Each row below holds a small network's activations on one input, seen along a few directions.
In each table, some parts of the input vary, and every possible input appears once, in random order.
A made-up example of a description, with smaller parts first: one of 4 places along a line, together with either a single point or one of 9 places along a line or (one of 2 separate values, together with one of 5 places around a ring).
Shared parts are said once, and a part with two or three values counts as separate values.

Other details of the inputs shift rows strongly along two fixed directions, in all tables alike. That doesn't count.

Rows:
r1: 4; 25; 20; 0; -17; 16; -6; -6; 4; 2; 16; -4; -3; -7
r2: -55; 29; -22; 1; -19; 2; -1; -10; 46; -21; 28; -12; -4; -24
r3: -8; 43; 36; 63; 5; -10; -29; -4; -9; -25; 46; -49; -36; -6
r4: -37; -2; -35; -1; 26; -3; -5; -21; 33; -13; 21; -9; -30; -9
r5: 4; 57; 14; 65; 33; 2; -2; -1; 2; -31; 19; -18; -20; 3
r6: -51; 12; -16; 1; 18; 9; 0; -47; 35; -20; 28; -20; -10; -26
r7: -47; 22; -19; 4; 39; -6; 29; -42; 53; -27; 37; -38; 2; -11
r8: 40; -81; -36; -87; -31; 9; 13; 18; -11; 45; -51; 29; 38; 6
r9: 50; -36; 33; -5; -21; -1; -12; 44; -59; 51; -29; 23; 7; 41
r10: -35; 13; -40; 5; 31; -20; 27; -20; 43; -39; 14; -21; 2; -25
r11: -7; 66; 36; 49; 24; 1; 19; -18; -1; -29; 25; -11; -13; 14
r12: -14; -42; -67; -34; 33; -1; 15; -10; 31; 11; 1; -10; 31; -4
r13: 49; 46; 71; 33; -28; 31; -13; 2; -45; 3; -4; 3; -12; 21
r14: -58; 15; -19; -7; 19; -3; 8; -42; 38; -22; 30; -11; -19; -12
r15: -47; 8; -39; 11; 32; 3; -13; -34; 41; -27; 33; -34; -27; -28
r16: 48; -42; 34; -25; -31; -14; 4; 40; -59; 37; -42; 29; 13; 30
r17: -27; -76; -42; -69; -3; -32; 20; -2; 30; 17; -1; -17; 17; -14
r18: 42; -12; 19; 0; -27; 9; -13; 33; -55; 13; -65; 62; 19; 16
r19: -44; 23; -48; 27; 28; -8; 2; 1; 40; -28; 23; -12; 8; -16
r20: 32; 44; 59; 42; 1; 3; -8; 1; -45; -24; -17; 19; -39; 19
r21: 25; 35; 86; 43; -22; -1; -7; 17; -49; 9; 7; 2; -15; 30
r22: 64; 38; 53; 51; 17; 15; -6; 27; -58; 5; -20; 20; -8; 49
r23: 49; 38; 60; 26; -16; 4; -10; 1; -32; -24; -7; -9; -33; 23
r24: -22; 13; -35; 1; 31; -21; 21; -18; 37; -29; 15; -18; 9; -29
r25: -37; 1; -48; -7; -9; 2; -14; 10; 42; -14; 21; -8; -7; -18
r26: 18; -24; 35; -9; -24; 5; -3; 12; -32; 34; -7; 3; 22; 9
r27: -72; 5; -16; -3; -1; -22; 11; -19; 44; -11; 46; -39; -7; -32
r28: 6; 47; 43; 48; 16; -2; -9; -28; -9; -49; 10; -17; -48; -3
r29: -44; -57; -85; -43; 3; 0; -5; 4; 38; 18; -13; 27; 21; -20
r30: -29; -38; -62; -50; -26; -10; 8; 12; 42; -6; -12; 13; 19; -26
r31: -37; 6; -44; 9; 47; -11; 14; -30; 56; -28; 34; -45; -8; -8
r32: 15; 43; 73; 52; -38; -1; -20; 31; -54; 6; -2; 17; 3; 16
r33: -24; -17; -38; -26; 13; -10; -1; -22; 28; -11; -2; 2; -1; -30
r34: 8; 1; -10; -6; -6; 6; -6; 6; 7; 2; 14; -4; -23; 13
r35: 24; 19; 31; 38; 16; 13; -21; -12; -17; -8; -1; -4; -34; 19
r36: 4; 24; 14; 16; 19; 13; 16; -15; -3; -2; 4; -7; 19; 4
r37: 55; -1; 18; 12; -14; 4; 10; 44; -52; 13; -63; 55; 40; 23
r38: 45; 37; 59; 47; -6; 10; -14; 7; -52; -20; -28; 27; -25; 11
r39: -1; -60; -36; -60; -25; 17; 5; 19; -12; 57; -56; 66; 51; 6
r40: -19; -49; -57; -55; 12; 4; 38; -5; 29; 32; -19; 18; 52; -3
r41: -32; -50; -38; -45; -6; -28; 9; -6; 24; 4; 10; -25; 14; -26
r42: 47; -41; -25; -25; 15; 11; 4; 25; -24; 46; -38; 32; 45; 19
r43: -26; 61; 42; 66; -16; -28; -20; 15; -9; -50; 27; -23; -27; -19
r44: -54; -4; 2; -8; 5; -19; 7; -27; 35; -10; 48; -45; -8; -12
r45: 53; 32; 63; 48; -4; 15; -18; -4; -55; -21; -24; 18; -22; 9
r46: -25; -73; -55; -54; -5; -14; 4; 21; 16; 43; -3; -2; 21; -9
r47: 58; -15; 22; -13; -2; 21; 15; 19; -45; 50; -47; 45; 54; 26
r48: 7; -72; -35; -75; -13; 18; 15; 6; -9; 65; -52; 54; 42; 7
r49: -25; 12; -28; -13; -3; -13; -2; -20; 42; -37; 28; -27; -14; -32
r50: 11; 18; 12; 3; -14; 1; -1; 6; 4; -25; 3; -3; -20; -9
r51: 55; 35; 58; 58; 1; 25; -30; 19; -58; 6; -24; 29; -30; 25
r52: -14; 56; 49; 47; 19; 11; -11; -39; 4; -35; 29; -20; -38; 3
r53: -2; 21; 21; -6; -16; 9; 5; -7; 4; -1; 14; -1; -14; 13
r54: 2; 57; 28; 62; 23; 13; -34; -12; -9; -29; 26; -13; -41; -10
r55: -54; 33; -32; 20; 15; -7; 18; -15; 42; -23; 18; -7; 20; -18
r56: 52; 52; 58; 49; 12; -3; 9; 12; -51; -27; -17; 15; -11; 33
r57: 36; -74; -37; -67; 11; -5; 37; 9; -7; 38; -54; 30; 47; 19
r58: 40; -46; -7; -59; -28; 3; 10; 25; -24; 25; -42; 33; 13; 22
r59: 20; -84; -36; -60; -15; -10; -7; 33; -15; 69; -22; 21; 39; 4
r60: -20; -9; -33; -16; 10; 1; -4; -19; 47; -13; 33; -35; -25; -7
r61: -60; 1; -34; 20; -4; -23; -17; 10; 34; -16; 38; -26; -8; -25
r62: 43; -22; -6; -20; -16; 21; -18; 24; -18; 31; -16; 15; 8; 12
r63: 46; -26; 26; -22; -16; 28; -9; 9; -47; 50; -49; 53; 30; 18
r64: -29; 8; -38; -1; 32; -16; 25; -28; 36; -35; 12; -31; 8; -23
r65: -19; -7; -40; -13; 1; 7; -10; -15; 38; -10; 30; -31; -15; -15
r66: 3; -32; 13; -25; -23; -3; 1; 15; -12; 42; -4; 8; 29; -3
r67: -14; -88; -51; -59; -3; -15; 6; 6; 19; 46; -3; -13; 20; 3
r68: -1; 9; 23; 13; -9; -26; -9; 7; -12; -13; 16; -18; -6; -17
r69: 53; -3; 43; -16; -36; 30; -2; 27; -44; 39; -36; 36; 15; 28
r70: -38; -4; -19; -31; 1; 4; 12; -33; 52; -10; 33; -30; -9; -12
r71: 7; 57; 25; 51; -2; 11; -24; 2; 1; -32; 32; -23; -46; 0
r72: 10; 27; 47; 37; -16; -21; -5; 16; -28; -14; 2; -13; -22; -5
Each input here is: one of 3 separate values, together with one of 4 places along a line, together with either a single point or one of 5 places around a ring.
Changing only the place on the line of 4 turns r41 into r64. The same change can be made to r3. Which row results?
Answer: r12
Changing only the place on the line of 4 turns r40 into r48. The same change can be made to r7. Which row results?
Answer: r52
Which other rows does r48 become when the choice among 3 separate values takes its other values? List them by row number.
Answer: r38, r51
Which other rows does r49 become when the choice among 3 separate values takes its other values? List them by row number.
Answer: r1, r62
Which other rows agree with r66 in the place on the line of 4 and the choice among 3 separate values? List them by row number.
Answer: r21, r26, r27, r32, r44
A walk changes only the place on the line of 4. It starts at r11 and steps to r14. List the rest of the walk in order.
Answer: r53, r21
A walk changes only the place on the ring of 5. It starts at r59 and steps to r3. List the rest of the walk in order.
Answer: r67, r9, r46
Which other rows agree with r28 in the place on the line of 4 and the choice among 3 separate values? List them by row number.
Answer: r18, r20, r33, r38, r45

Rows:
r73: -32; 51; 45; 48; -21; 1; -22; -18; 1; -33; 45; -29; -38; -11
r74: 29; 44; 74; 40; -21; -4; -6; 22; -47; -5; -3; 7; -8; 17
r75: -27; -18; -32; -27; 14; -15; 0; -23; 36; -10; 32; -33; -17; -15
r76: 32; -21; 7; -17; 6; 4; -2; 4; -21; 14; -21; -2; -5; 15
r77: 39; 50; 70; 48; -6; 9; -3; 14; -50; -7; -19; 18; 6; 28
r78: -36; 0; -6; -8; -14; -6; -9; -14; 35; -10; 32; -34; -36; -17
r79: 28; -29; 20; -20; -18; -1; -17; 10; -24; 24; 0; -9; -13; 16
r80: 37; -12; 14; -14; -12; 18; -6; 7; -21; 17; -23; 16; 1; 18
r81: -45; 7; -15; 22; -23; -18; -24; 15; 18; -21; 28; -15; -21; -30
r82: 39; -5; 20; 9; 6; 4; 10; 10; -31; 24; -24; 8; 11; 23
r83: 30; -2; 36; 2; -27; 13; -6; 10; -33; 22; -14; 28; 7; 7
r84: -9; 58; 37; 56; 10; -18; -6; -15; 0; -28; 49; -46; -39; -4
r85: 17; -30; 22; -13; -19; -10; -6; 21; -19; 34; 3; -9; 4; 13
r86: -15; 78; 4; 77; 26; -1; -16; 0; 10; -58; 15; 0; -19; -14
r87: -23; 10; -30; 10; 45; -8; 22; -25; 35; -19; 16; -24; 4; -6
r88: -35; 17; -15; 2; 17; 2; 8; -22; 36; -16; 18; -4; -4; -23
r89: 22; -7; -4; 9; -21; 2; -16; 38; -26; 9; -30; 33; 15; 0
r90: -29; -14; -33; -12; 18; -16; 13; -20; 40; -5; 26; -36; 7; -16
r91: 41; -10; 14; -1; 11; 12; -3; -2; -25; 9; -26; 6; -2; 24
r92: 28; -24; -11; -28; -2; 17; 5; -1; -14; 22; -32; 26; 9; 20
r93: 25; 4; 30; 3; -15; 18; -2; 6; -28; 15; -21; 25; 10; 5
r94: -1; -30; 18; -31; -34; -10; 1; 24; -21; 33; -12; 11; 19; 11
r95: -23; -74; -57; -79; -8; -11; 33; 7; 25; 34; -21; 16; 51; -15
r96: -25; -9; -48; -18; 47; 0; 17; -33; 36; -23; 9; -17; -6; -5
r97: 26; -30; 0; -34; -20; 13; -5; 9; -13; 26; -16; 16; 5; 14
r98: -43; 9; -41; -10; 30; 8; 17; -34; 39; -15; 10; 6; 10; -16
r99: 22; -1; 8; 17; -29; -2; -19; 39; -30; 8; -16; 28; 6; -3
r100: -32; 26; -30; 30; 9; -9; -10; 5; 26; -32; 10; -1; -5; -25
r101: -27; -62; -78; -74; 18; -7; 45; -7; 37; 25; -28; 27; 60; -9
r102: -13; 24; -19; 12; 32; 18; 7; -28; 29; -36; 11; -12; -11; -4
What is each input in this table made of?
Answer: one of 5 places along a line, together with either a single point or one of 5 places around a ring
Changing only the place on the line of 5 turns r95 into r94. The same change can be made to r76. Which row results?
Answer: r79
Which other rows does r88 become when the place on the ring of 5 takes its other values? List them by row number.
Answer: r77, r82, r91, r92
Which other rows does r90 become when the place on the line of 5 takes its other values? List them by row number.
Answer: r82, r84, r85, r87
Which other rows does r81 become when the place on the line of 5 takes its other values? List them by row number.
Answer: r86, r89, r99, r100

Rows:
r103: -21; -23; -69; -24; 35; 2; 7; -21; 43; -18; -4; 0; -8; -16
r104: 8; 25; 39; 15; 6; 7; 15; -13; -11; 4; 8; -5; 6; 14
r105: 8; -52; -63; -41; 20; -4; 3; 1; 22; 11; -13; -2; 4; -3
r106: 27; 0; 9; 18; -23; -3; -11; 45; -36; 11; -27; 28; 16; 9
r107: -17; -68; -17; -62; -53; -18; -7; 28; 0; 43; -8; 8; 22; -11
r108: -12; 49; 2; 34; 22; 16; -13; -35; 24; -45; 26; -20; -45; -12
r109: -55; 6; -48; -12; 44; -13; 37; -37; 55; -30; 19; -18; 18; -22
r110: -38; 63; -2; 56; 9; -11; -9; -1; 15; -54; 19; -1; -17; -27
r111: -27; 41; 17; 35; -18; -3; -16; 7; 5; -20; 23; -2; -14; -15
r112: 28; 13; 26; 18; 15; -4; 19; 5; -23; 3; -9; -1; 16; 21
r113: -1; 34; 29; 15; 12; 13; 21; -25; 0; -10; 2; 3; 9; 7
r114: -3; -70; -2; -74; -20; -12; 25; -2; 3; 50; -4; -11; 29; 7
r115: 46; -3; 21; 3; -3; 23; -18; 6; -29; 16; -19; 14; -17; 24
r116: 61; -37; 41; -23; -33; 9; -23; 17; -49; 38; -18; 2; -22; 30
r117: 21; 9; 35; 16; 9; -2; 12; 1; -25; 13; -3; -5; 13; 19
r118: 18; 2; 23; 20; -28; -2; -22; 39; -38; 17; -18; 23; 10; 8
r119: -23; -37; -58; -29; 21; -4; -5; -17; 39; 0; 16; -25; -13; -13
r120: -21; 50; 16; 35; -14; 7; -14; 1; 2; -28; 9; 11; -8; -19
Changing only one part turns r114 into r116. The same change can be made to r113. Which row results?
Answer: r108
What is each input in this table made of?
Answer: one of 3 separate values, together with either a single point or one of 5 places around a ring
Which other rows does r109 become when the choice among 3 separate values takes its other values? List them by row number.
Answer: r103, r110
Which other rows agree with r106 in the choice among 3 separate values? List them by row number.
Answer: r107, r110, r111, r118, r120
Which other rows does r105 become when the choice among 3 separate values takes its other values? List them by row number.
Answer: r106, r112
